Each row below holds a small network's activations on one input, seen along a few directions.
In each table, some parts of the input vary, and every possible input appears once, in random order.
A made-up example of a description, with smaller parts first: line(6) and (point or ring(9) or (values(2) and ring(8))).
Shared parts are said once, and a part with two or three values counts as separate values.

Other details of the inputs vary at random and push rows far along two fixed directions, the same in every table; ignore that.

A family of inputs:
R1: [-23  20 -25 -13   7  -9 -10  -5 -61  21 -16]
R2: [-12   8   9  -8   6  -6  15   4  20   5   7]
R3: [-7 -9  4 -6 25 -8  6 -5  6  9  9]
R4: [ 19  -7 -11   8 -46  21 -17   0  -4  -8 -21]
R5: [-3  1  6  2  9 -9  5  9 23 -3 -9]
R6: [ 10   1  19  16  22  -7  19  11  -1 -14  13]
R7: [ -6  23 -17   0   8  -2  11  -4 -83   6  -2]
R8: [ 8  0 11 -7 -3 15  3  0 25 -8 -1]
R9: [-7 -9  5 -4  8  2  8 -4 18  3 16]
R10: [ -5  -5  13 -20  24   0   8  -1   2   1   1]
R11: [ 16   5 -19  23 -34   9 -28  11   5  -9 -33]
R12: [ -5 -12  13 -17  22  -5   9   0   0   7   6]
R13: [ 24  -3 -22  19 -31  16 -25   0   7 -10 -28]
R14: [ 15  -5 -16  23 -50   3 -18  11   3  -5 -28]
R15: [ 12  15  13  14  12   7  18   7   4 -20  10]
R16: [-1 -5 13 -8 17  3  0 -9  9  0  3]
R17: [-14   0   8  -5   2  -9  13   6  11   6   7]
R18: [  3  -9  -1  -2  10 -14  -5   2  19  -3   7]
R19: [  0  -1  15   9  23  -9  24   6 -22  -4  21]
R20: [ 23   1 -25  15 -33   6 -29   3   7 -15 -27]
R21: [-15  -3   8  -3  24 -17   2   8   6   9   7]
R22: [ -6  -9  15 -10  22  -5   3 -10   1   9  11]
R23: [ 10   3 -19   8 -26  14 -12  -5   4  -1  -9]
R24: [  1  -1  13 -12  -3  13   8  -2  16   1   8]
R25: [ -5   2  12 -11   6   8   4 -14   9   4  13]
R26: [  9  -1  -8  15 -24  -5 -12  10   1   0 -26]
R27: [  5 -16   3   7  -5   2   1   0  28  -2   9]
R28: [ -5   4   1 -10   8  -4   4  -3  23  -2  18]
R29: [ 20   9 -27  11 -37  10 -27  -2   5 -13 -22]
R30: [  1   2  12  -8   6  11   1 -12  17  -3   5]
R31: [-24  18 -25 -13   3  -7  -8  -4 -63  25 -10]
R32: [-11   4  -3 -14  24   2   6  -9   3   9  11]
R33: [ -1   4  18   7  18  -3  25   6 -14 -10  23]
R34: [  5 -12   0   3  -6  -7  -4   2  29  -6  12]
R35: [-12  10   8  -8  13  -7  13   4  18   2   2]
R36: [-15  -5 -17 -20   1  -4  -4 -10 -71  23 -11]
R37: [ 19   5  15  21  10   4  14  13  11 -25   3]
R38: [ 12 -12  -3   9 -27  11 -14 -10  -3   0  -8]
R39: [  5  -9  15   2 -12  12  -1  -7  26  -5  10]
R40: [-20  -5   7  -4  17 -15   6   7   2  12  13]
R41: [-25  10 -22  -9  -2 -11  -9  -2 -63  24  -9]
R42: [  3  -6   1   1 -10  -2  -4   2  31  -9  12]
Each input here is: ring(6) and (point or line(6)).
The inputs of R23 and R13 match in every part but the ring(6) part. If R24 is changed in the same way as R23 into R13, which row does it become? -> R10
The inputs of R41 and R1 match in every part but the ring(6) part. If R33 is changed in the same way as R41 into R1, which row does it become? -> R15
Change only the line(6) part in R21. List by row number the other rows that result. -> R3, R12, R18, R22, R26
Change only the line(6) part in R40. List by row number the other rows that result. -> R14, R27, R34, R36, R38
